A small network was shown many inputs. Here are its activations along a few directions, one row for each input.
In each table, some parts of the input vary, and every possible input appears once, in random order.
Descriptions start from the smaller parts, as in this example, which fits no table here: one of 5 places around a ring, together with either a single point or one of 11 places around a ring or (one of 3 separate values, together with one of 6 places along a line).
Shared parts are said once, and a part with two or three values counts as separate values.
In the rows, 128 means zero.

Other details of the inputs shift rows strongly along two fixed directions, in all tables alike. That doesn't count.

A family of inputs:
row 1: [129 121 123 126  99 111 134 116 121 109 141 133 151 129 151 143 117]
row 2: [127 115 126 128 100 117 126 127 122 108 144 124 137 109 151 142 111]
row 3: [132 122 127 126  96 115 129 115 123 108 145 127 147 119 146 139 113]
row 4: [129 116 120 126  96 116 138 121 117 110 136 130 148 125 154 141 118]
row 5: [128 110 118 127  99 112 137 130 123 108 143 131 139 120 151 141 114]
row 6: [166 219 108 131 100 128 198 141 202 241 160  36  71 183 208 171  71]
row 7: [123 126 118 122 115 101 127 131 119 119 143 129 153 116 158 135 114]
row 8: [118 124 120 102 105 125 118 126 129 116 134 131 149 111 142 136  86]
row 9: [120 129 130 128 151 133 126 134 116 136 119 139 136 125 117 120 143]
row 10: [135 129 130 133 132 134 127 128 138 126 132 128 110 134 110 123 140]
row 11: [128 125 129 122 110 116 125 129 116 124 142 124 159 107 151 137 108]
row 12: [117 126 128 129 152 130 125 134 114 133 120 143 136 122 115 119 141]
row 13: [137 127 139 131 129 137 127 131 132 133 126 125 111 135 117 123 133]
row 14: [119 128 123 128 150 123 120 136 120 127 124 140 131 125 117 116 144]
row 15: [131 126 141 131 135 127 131 124 143 147 124 125 112 148 121 129 131]
row 16: [115 125 126 129 152 128 122 135 114 129 121 145 135 119 114 117 141]
row 17: [119 120 126 131 140 126 112 134 114 118 128 142 137 110 110 115 138]
row 18: [131 132 140 135 143 141 129 135 133 143 117 124 104 147 123 129 137]
row 19: [135 128 128 131 127 143 132 124 129 127 123 125 115 133 112 121 143]
row 20: [133 133 126 126 138 125 117 133 130 124 130 124 130 127 122 117 140]
row 21: [124 133 132 126 151 134 128 134 121 140 118 132 135 131 120 121 143]
row 22: [124 125 132 130 142 134 118 133 116 128 124 136 139 115 112 118 138]
row 23: [133 118 137 125 100 110 123 123 123 112 146 131 143 119 148 139 107]
row 24: [126 141 121 133 152 152 133 121 133 132 100 129 112 139 111 123 146]
row 25: [128 134 124 131 142 149 125 119 128 122 110 128 117 126 108 121 140]
row 26: [130 131 126 128 139 124 115 133 127 123 130 128 131 124 119 116 140]
row 27: [134 134 121 129 137 147 130 120 130 122 112 129 117 128 103 117 140]
row 28: [121 122 131 131 144 132 116 133 114 126 125 140 139 112 110 117 137]
row 29: [115 124 124 130 150 125 120 136 115 126 123 145 135 119 113 116 143]
row 30: [132 113 123 126  95 115 131 127 124 107 147 126 137 111 146 137 111]
row 31: [134 140 125 130 139 143 129 116 136 124 119 128 118 135 104 120 137]
row 32: [126 127 125 129 139 124 114 133 123 121 130 134 132 119 116 115 140]
row 33: [117 143 122 106 151 153 129 133 149 148 108 133 111 146 112 118 121]
row 34: [131 128 142 132 134 138 122 131 130 132 123 124 111 132 120 126 133]
row 35: [131 120 142 131 127 133 128 126 137 139 125 121 113 133 117 124 128]
row 36: [137 131 138 133 139 140 135 134 136 144 120 126 103 151 118 124 138]
row 37: [124 103 136 125 102 108 130 122 123 120 137 129 145 123 152 139 105]
row 38: [122 109 142 126 102 112 122 121 123 118 137 122 142 113 150 141 104]
row 39: [128 127 120 118 114 101 124 130 122 114 142 125 156 121 160 135 118]
row 40: [127 126 112 122 102 119 141 115 121 106 127 132 152 117 152 139 109]
row 41: [119 121 128 131 143 129 113 134 114 122 126 142 138 110 109 116 137]
row 42: [128 129 127 137 144 142 133 136 136 135 118 125 101 141 115 128 146]
row 43: [130 130 131 134 133 145 126 124 128 126 119 123 114 132 114 125 145]
row 44: [131 148 122 131 150 145 138 117 141 132 109 131 114 149 104 120 145]
row 45: [125 126 120 126 109 108 122 131 120 119 148 126 149 106 150 133 108]
row 46: [128 116 122 126 102 107 132 125 126 108 147 134 142 124 150 142 113]
row 47: [132 125 143 131 129 128 125 122 140 140 127 124 115 136 117 127 129]
row 48: [137 136 139 132 140 134 131 130 140 143 124 128 107 153 120 127 136]
row 49: [124 122 143 134 138 134 130 128 137 146 117 120 109 142 124 131 130]
row 50: [129 136 127 137 141 148 135 128 131 138 112 122 108 148 118 129 150]
Each input here is: one of 2 separate values, together with either a single point or one of 9 places along a line or (one of 3 separate values, together with one of 5 places along a line).
Changing only the choice among 2 separate values turns row 22 into row 9. The same change can be made to row 43. Which row results?
> row 50
Changing only the choice among 2 separate values turns row 21 into row 11. The same change can be made to row 33. Which row results?
> row 8
A walk changes only the place on the line of 5. It starts at row 24 and steps to row 50. List the rest of the walk in order.
> row 42, row 18, row 49
Change only the choice among 2 separate values in row 14. List by row number the other rows that result.
> row 45

A family of inputs:
row 51: [155 155 116 123  21 103 190 109 167 156 173  66 129 145 243 197  30]
row 52: [140 143 119 136 135 140 131 127 132 127 128 121 113 132 111 121 148]
row 53: [129 145 119 121 142 145 128 123 138 134 115 126 120 132 110 119 131]
row 54: [126 143 118 122 150 136 135 129 134 136 113 134 123 145 120 123 138]
row 55: [121 132 135 123 154 127 124 140 133 151 120 132 121 144 122 121 136]
row 56: [ 98  67 136 109 100  87  82 121  77  51 143 177 210  66 138 122 105]
row 57: [124 144 117 130 147 145 138 126 126 139 110 129 124 133 119 125 139]
row 58: [115  89 116 126 104  90 110 121  86  58 143 164 188  93 147 130 133]
row 59: [140 132 137 141 139 130 122 137 132 139 135 118 110 128 112 118 146]
row 60: [120 133 135 132 152 138 130 138 125 154 118 127 122 130 120 124 136]
row 61: [128 130 137 128 139 141 120 136 137 143 127 124 108 125 107 118 127]
row 62: [131 140 119 125 135 149 128 125 138 129 118 123 112 129 108 120 133]
row 63: [132 111 154 136 127 140 128 121 139 132 117 127  99 151 114 131 137]
row 64: [133 129 134 140 147 120 128 140 130 143 132 124 114 140 121 122 153]
What is each input in this table made of?
> one of 2 separate values, together with either a single point or one of 6 places around a ring
Changing only the choice among 2 separate values turns row 60 into row 57. The same change can be made to row 64. Which row results?
> row 58

A family of inputs:
row 65: [122 116 131 135 103 119 132 128 105 117 140 123 147 107 163 152 108]
row 66: [124 132 114 118 102 113 125 119 124 118 150 129 155  99 148 135  99]
row 67: [120 111 129 121 101 104 135 126 120 118 138 136 151 129 170 145 115]
row 68: [119 125 116 122 100 121 134 121 119 111 133 119 150  95 154 139  98]
row 69: [128 108 130 110 103 104 127 129 132 107 143 136 140 126 159 144  98]
row 70: [137 149 139 135 153 125 126 139 146 159 132 108 110 148 114 118 147]
row 71: [131 125 140 124 133 152 132 119 137 136 113 127 111 142 103 120 134]
row 72: [150 141 103 136 115 148 145 105 145  91 120 121 111 150 110 123 155]
row 73: [126 126 120 130 107 117 139 131 106 117 137 123 153  97 162 144 108]
row 74: [120 129 107 124 114  99 135 139 115 120 154 133 160 118 163 132 109]
row 75: [123 133 117 124 110 108 136 125 111 122 133 133 165 112 162 140 104]
row 76: [129 129 120 125 109 114 137 122 108 121 135 127 162 104 161 140 106]
row 77: [140 146 139 129 139 142 116 130 145 145 130 119 104 134 107 111 133]
row 78: [138 112 132 134  97 104 117 141 118 122 158 114 149 101 155 140 117]
row 79: [119 115 126 125  98 126 128 120 118 111 136 119 145 104 154 148  97]
row 80: [132 125 143 125 143 136 126 129 145 132 119 135 106 147 104 122 130]
row 81: [133 129 143 136 138 144 137 123 130 150 116 124 107 147 112 125 146]
row 82: [127 123 138 131 129 154 133 126 134 135 116 122 102 137 103 123 135]
row 83: [134 145 130 115 151 132 118 139 143 140 127 122 104 145 113 114 137]
row 84: [130 155 114 131 153 139 144 141 134 157 112 124 114 148 130 120 139]
row 85: [136 117 143 151 136 135 130 139 134 150 126 118  91 141 110 126 146]
row 86: [126 121 128 120 113  88 121 136 120 118 156 118 154 121 165 134 116]
row 87: [136 142 136 136 133 145 116 137 145 146 131 114  95 128 108 114 135]
row 88: [155 149 105 146 120 140 148 108 135 101 121 123 103 154 115 131 169]
row 89: [121 130 113 113 104 115 131 118 123 116 130 129 162 110 153 138  94]
row 90: [133 162 117 136 153 134 145 140 143 167 133 117 114 145 119 123 137]
row 91: [138 122 146 146 141 131 130 128 138 150 124 122  99 147 110 122 145]
row 92: [123 104 133 127 108  89 130 128 126 116 147 132 142 127 169 144 114]
row 93: [ 89  50 145 120 179 141  55 111  62  26  82 212 178  84  39  79 194]
row 94: [140 159 121 137 151 141 145 138 142 166 134 113 111 136 119 123 139]
row 95: [133 119 141 139 131 145 124 133 139 136 123 124  92 137 102 121 131]
row 96: [127 154 118 133 139 147 135 133 147 152 130 114 100 123 113 123 132]
row 97: [127 128 138 120 138 147 131 122 141 135 111 134 115 148 105 123 134]
row 98: [126 126 130 115 141 145 131 129 143 133 110 136 111 151 112 123 140]
row 99: [146 144 140 139 146 134 124 137 144 162 134 106 107 140 112 117 149]
row 100: [137 122 144 131 136 142 124 126 142 135 121 130 101 142 102 118 130]
row 101: [124 107 139 132 103  91 129 122 126 118 146 131 146 124 159 145 108]
row 102: [130 147 121 125 143 150 136 120 139 145 110 117 117 128 112 118 128]
row 103: [125 120 131 130 106 116 131 119 109 120 137 126 156 113 163 148 106]
row 104: [120 131 101 110 106 105 125 129 122 117 148 134 154 114 153 135 100]
row 105: [124 142 127 134 154 141 135 137 135 151 112 127 111 154 130 128 145]
row 106: [124 138 130 124 147 149 127 123 140 139 108 128 118 143 110 127 130]
row 107: [ 94  55 151 113 183 120  39 126  65  19  97 221 179  85  33  66 197]
row 108: [125 107 137 133  90 115 135 125 108 118 143 125 142 114 157 148 110]
row 109: [121 127 104 110 105 112 131 125 123 114 129 130 158 114 159 137  98]
row 110: [124 135 122 120 149 147 127 130 141 137 107 130 115 147 117 126 136]
row 111: [139 155 121 141 148 145 148 148 142 163 136 109 102 129 121 128 141]
row 112: [122 134 110 114 105 108 125 123 124 118 148 133 158 109 148 137  96]
row 113: [126 133 141 134 142 138 137 125 136 150 114 130 111 153 115 127 146]
row 114: [125 145 134 137 152 143 134 129 133 153 112 125 114 149 121 130 141]
What is each input in this table made of?
> one of 2 separate values, together with either a single point or (one of 4 places along a line, together with one of 6 places around a ring)
Changing only the choice among 2 separate values turns row 102 into row 76. The same change can be made to row 89. Which row results?
> row 75
Changing only the choice among 2 separate values turns row 107 into row 70. The same change can be made to row 100. Which row results?
> row 91
Change only the place on the ring of 6 in row 85. List by row number the other rows that result.
> row 65, row 73, row 78, row 108, row 111

A family of inputs:
row 115: [127 149 136 128 152 146 138 131 149 168 112 118  98 156 119 126 129]
row 116: [125 134 107 121 115 120 127 123 120 108 137 130 154 102 141 131 113]
row 117: [131 138 140 134 148 141 137 138 149 168 120 115  90 155 117 127 133]
row 118: [123 120 123 125 119 108 131 129 113 116 136 133 155 121 154 137 124]
row 119: [ 99  62 161 134 213 150  58 133  84  67  79 207 131 115   7  64 226]
row 120: [148 143 139 141 127 169 154 113 163 154 105 105  67 172 106 135 138]
row 121: [129 111 137 127 103 114 114 126 123 115 147 123 140 107 136 130 111]
row 122: [139 140 142 135 140 143 133 136 149 163 129 111  90 143 110 121 135]
row 123: [123 116 124 130 115 107 128 134 113 116 140 133 149 120 153 136 124]
row 124: [119 125 119 124 119 109 130 125 113 117 134 136 157 120 152 137 121]
row 125: [120 126 119 112 109 129 119 123 123 111 132 129 149 102 137 132 101]
row 126: [120 119 126 114 114 120 123 124 120 118 128 137 153 116 146 134 103]
row 127: [132 121 127 132 110 107 124 132 115 112 148 129 144 110 146 132 124]
row 128: [123 128 113 122 117 113 131 126 115 116 132 135 159 115 149 133 118]
row 129: [119 110 137 120 117 111 124 127 120 118 131 135 148 121 149 138 109]
row 130: [123 132 110 122 116 117 131 125 116 112 136 134 157 109 143 132 114]
row 131: [132 157 126 123 147 157 138 131 149 163 115 114  99 145 110 122 123]
row 132: [141 152 130 141 144 136 140 138 145 162 131 110 100 150 125 128 143]
row 133: [154 157 119 140 126 154 159 118 163 147 118 103  76 175 119 133 147]
row 134: [135 122 124 134 109 109 119 129 117 109 149 123 144 106 142 130 122]
Changing only one part turns row 130 into row 131. The same change can be made to row 128. Which row results?
> row 126
What is each input in this table made of?
> one of 2 separate values, together with either a single point or one of 9 places along a line
Change only the choice among 2 separate values in row 127. List by row number the other rows that result.
> row 122
